A small network was shown many inputs. Here are its activations along a few directions, one row for each input.
In each table, some parts of the input vary, and every possible input appears once, in random order.
A made-up example of a description, with smaller parts first: one of 5 places around a ring, together with either a single point or one of 11 places around a ring or (one of 3 separate values, together with one of 6 places along a line).
Shared parts are said once, and a part with two or three values counts as separate values.

Other details of the inputs vary at random and push rows far along three fixed directions, the same in every table; ignore that.

A family of inputs:
r1: [ 61 -35  33 -83  -6 -54 -32 -30 -17  43  49 -20]
r2: [ -6 -10  -6  44  -9  17 -71  60  63  13  13  13]
r3: [ 11  29   4   6 -22 -21  43 -22  21  -4  -6   3]
r4: [-60  46   8  17  55  57  68 -42 -65 -53 -43  42]
r5: [-11 -10   4 -65  39  18 -32  -9 -53  30  43  21]
r6: [ -9  -2  19 -32  53  20 -50  -1 -30   9  10  28]
r7: [-21  -2   7 -51  55  23 -51 -17 -63  17  16  44]
r8: [ 18 -10   7 -27 -32   4  32 -20   7  -1  26  -3]
r9: [ 50 -23  16 -99  -2 -46  12 -54 -74  26  37 -36]
r10: [-12 -15   0 -51  38  33 -53   6 -28  33  45  27]
r11: [ 33  -9 -20  60 -68 -40  72   3  40 -34 -49 -80]
r12: [  26  -33   -6   33  -75  -39 -100   78  108   50   49   -6]
r13: [  9  11   1  48 -13 -32  75 -15   4 -40 -60 -49]
r14: [-18   1 -27  69 -18  15  -6  47  50 -21 -31  -6]
r15: [-53  30 -18 110  12  32  -9  55  39 -38 -58  16]
r16: [-16  33   8 -17  47  49  34 -37 -28 -21 -27  43]
r17: [-19  13   6  23  26   2   5  -1 -16 -19 -37   5]
r18: [ 27   2 -19  42 -63 -57  93  -7  16 -33 -37 -84]
r19: [ -23  -15  -17   43  -13   22 -119  101   87   42   52   40]
r20: [-54  16 -25  56  40  60  -2  24 -13 -30 -43  32]
r21: [  2 -24   2 -74  33  29 -45  -8 -44  34  47  23]
r22: [-22  17  -2  28 -27   2  41 -12  11 -19  -7  14]
r23: [ 63 -27  29 -93  -8 -64  42 -80 -68  17  12 -46]
r24: [-19   2  12 -14  43  23 -63  12 -27  15  11  38]
r25: [ -38   11   10  -73   84   40    2  -49 -120    6    5   38]
r26: [ 16   8   1   0 -39 -13 100 -39  -7 -32 -11 -40]
r27: [-59  29  -9  87  62  59  13  16  -2 -54 -89  38]
r28: [ 55  13  10 -41 -39 -48  80 -56  -2  -1  11 -39]
r29: [  0   0 -19  43 -42 -29  29  21  23  -6 -12 -34]
r30: [ 32  -6 -19  32 -59 -46  77  -6  23 -27 -29 -81]
r31: [  0 -29  -1 -51  -5  -2 -90  29   9  61  72  32]
r32: [-52  14  -9  79  19  28 -57  57  45 -13 -40  45]
r33: [ 56 -32   3 -79 -20 -32  21 -39 -41  25  45 -53]
r34: [-54  35  13  -1  49  46  30 -35 -56 -28 -14  55]
r35: [ 33 -31   3   5 -32 -21 -69  48  75  30  37 -15]
r36: [ 36 -21 -15  -2 -71 -60  30  -2  15  15  13 -58]
r37: [ 36 -31  -4  19 -46 -25 -43  44  78  17  14 -26]
r38: [ 26 -32  19 -32  15   0 -96  30  39  41  50  20]
r39: [-50  60   2  18  57  41  49 -47 -47 -37 -54  58]
r40: [  7  27  -2  24 -16   7  39  -4  44 -14 -12   4]
Each input here is: one of 5 places along a line, together with either one of 2 separate values or one of 6 places along a line.
Changing only the place on the line of 5 turns r21 into r10. The same change can be made to r8. Which row results?
> r26
List by row number the other rows that have the place on the line of 5 in common with r39.
> r7, r12, r22, r23, r31, r32, r36
Change only the place on the line of 5 in r14. List by row number the other rows that result.
> r7, r9, r18, r30
Change only the place on the line of 6 in r17. List by row number the other rows that result.
> r1, r9, r24, r25, r29
